These are the activations of a small neural network, seen along a few directions. Each row is one input.
In each table, some parts of the input vary, and every possible input appears once, in random order.
Descriptions start from the smaller parts, as in this example, which fits no table here: line(6) and (point or line(9) or (values(2) and ring(8))).
Shared parts are said once, and a part with two or three values counts as separate values.
(in the rows, 128 means zero)

Rows:
r1: [114 129 112 134 130 108 116 113  84  91 132]
r2: [ 94 121 148 111 141 150 107 124 114 126 153]
r3: [ 99 212 113 141 148  99 146 111 215 147 112]
r4: [144 111 157 119  93 154 121 148 127 143 121]
r5: [ 89 154 121 128 158  97 105 115 111 150 113]
r6: [135 154 101 109 117 122 134 138  90 153 110]
r7: [173 122 110 143  83 115 119 138 112 120 101]
r8: [134 155 102 120 116 116 129 134 104 163 104]
r9: [128 176 120 183 129 103 135 126 226 109  99]
r10: [146 118 147  98  94 168 127 145 103 121 141]
r11: [116  97 119 124 161 145 154 112 120 108 178]
r12: [108 123 110 138 132  96 108 114 116 109 115]
r13: [145 116 156 111  90 162 125 146 110 136 130]
r14: [172  92 149 138 114 135 150 131 153 142 134]
r15: [ 92 122 142 102 148 155 111 132 107 112 157]
r16: [ 89 118 156 123 136 137 107 115 136 143 129]
r17: [113  90 127 134 159 141 149 112 127 121 164]
r18: [ 95 163 177 152 128 137 148 135 239 124 109]
r19: [175 125 110 132  83 122 123 137  95 109 106]
r20: [138 152 102 109 123 115 121 131 122 159  95]
r21: [ 88 160 107 107 172 110 117 137  85 124 139]
r22: [114 121 115 137 136  97  99 109 126 111 109]
r23: [ 89 157 115 119 165 102 109 122 106 148 125]
r24: [180  98 141 119 115 153 162 130 111 116 159]
r25: [142 111 160 122  88 146 118 144 139 145 116]
r26: [181  97 145 127 112 147 160 132 121 127 158]
r27: [135 148 166 184 161 147 170 126 250 123 134]
r28: [173  90 139 126 119 140 151 137 147 133 142]
r29: [111  91 133 144 159 131 144 105 151 137 144]
r30: [113 120 107 129 135 108 105 120 106  99 127]
r31: [179 124 101 117  94 130 121 146  91  91 117]
r32: [142 158  99 107 122 128 136 145  76 139 121]
r33: [172 119 107 133  90 112 111 137 132 116  87]
r34: [113  92 130 145 157 135 148 110 139 133 159]
r35: [ 91 153 114 119 163 105 112 129  90 137 132]
r36: [ 87 120 152 125 136 141 110 121 125 142 138]
Q: The inputs of r13 and r26 match in every part but one. If r15 is changed in the same way as r13 into r26, which row does it become?
A: r11
Q: What is each input in this table made of?
A: values(4) and (point or (values(2) and line(4)))
Q: Change only the values(4) part in r27. List by row number the other rows that result.
A: r3, r9, r18
Q: Which other rows agree with r32 in the values(4) part? List them by row number.
A: r3, r5, r6, r8, r20, r21, r23, r35
Q: Change only the values(4) part in r7. List by row number the other rows that result.
A: r4, r8, r28
Q: Change only the values(2) part in r2. List by row number the other rows that result.
A: r13

Rows:
r37: [117 123 151 133 142 145 147 129 162 127 154]
r38: [127 102 116 136 142 116 120 118 117 119 130]
r39: [106 137 139 117 125 128 107 129 133 142 117]
r40: [159 131 141 148  93 131 137 137 166 117 111]
r41: [131 113 139 119 147 151 147 125 138 136 160]
r42: [108 127 157 139 142 148 145 125 177 117 148]
r43: [153  88 120  87  90 149 105 143  16  99 141]
r44: [127 113 144 124 149 147 146 131 142 128 157]
r45: [153  92 121  86  91 145 110 139  12 101 147]
r46: [100 143 147 126 127 131 104 129 144 133 111]
r47: [174 116 131 130 102 130 141 141 134 127 118]
r48: [116 127 128 106 131 133 110 132 107 151 121]
r49: [113 165 108 130 139 110 127 124 128 125 119]
r50: [111 120 127 156 135 112 120 114 145 113 123]
r51: [108 132 129 109 126 127 111 134 117 153 118]
r52: [122 162 104 123 141 108 129 127 109 130 125]
r53: [109 117 128 153 136 116 121 110 148 110 123]
r54: [108 131 132 109 129 130 112 131 116 151 117]
r55: [165 120 128 136  92 136 138 138 153 127 109]
r56: [112 124 153 139 140 150 141 130 175 116 146]
r57: [112 132 130 107 130 130 115 129 104 157 125]
r58: [126 116 146 124 148 148 150 127 144 129 157]
r59: [175 115 130 130 100 135 140 141 133 127 116]
r60: [ 99 148 146 128 126 126 106 129 145 137 115]
r61: [127 110 121 140 142 111 125 116 116 121 135]
r62: [120 117 149 132 143 151 144 130 161 124 149]
r63: [119 109 127 148 139 116 120 117 131 115 127]
r64: [107 174 109 140 135 108 126 124 143 121 112]
r65: [109 175 114 140 138 110 123 122 144 118 115]
r66: [116 112 125 151 139 111 123 114 130 119 130]
r67: [128 108 118 134 142 112 126 114 107 125 140]
r68: [177 115 123 127 101 139 143 137 128 139 119]
r69: [164 123 130 137  93 132 141 139 151 128 112]
r70: [125 151  98 115 143 115 126 127 102 133 122]
r71: [118 158  98 119 141 110 129 125 113 134 119]
r72: [124 160 101 118 145 109 130 125 100 138 128]
r73: [157 132 137 146  92 134 135 136 167 119 107]
r74: [115 163 111 133 142 108 126 128 125 124 119]
r75: [176 117 126 127 100 134 146 137 125 137 121]
r76: [127 104 114 135 143 118 125 112 107 128 136]
r77: [105 139 140 119 125 127 109 132 132 145 118]
r78: [131 113 141 121 149 150 149 130 135 134 159]
Q: The inputs of r64 and r65 match in every part but one. If r57 is changed in the same way as r64 into r65, which row does it become?
A: r48
Q: The inputs of r76 and r67 match in every part but one. If r73 is changed in the same way as r76 into r67, which row does it become?
A: r40
Q: What is each input in this table made of?
A: values(2) and (point or (line(4) and values(5)))
Q: Change only the line(4) part in r39. List by row number the other rows that result.
A: r46, r48, r54
Q: Change only the values(2) part in r63. List by row number the other rows that result.
A: r66
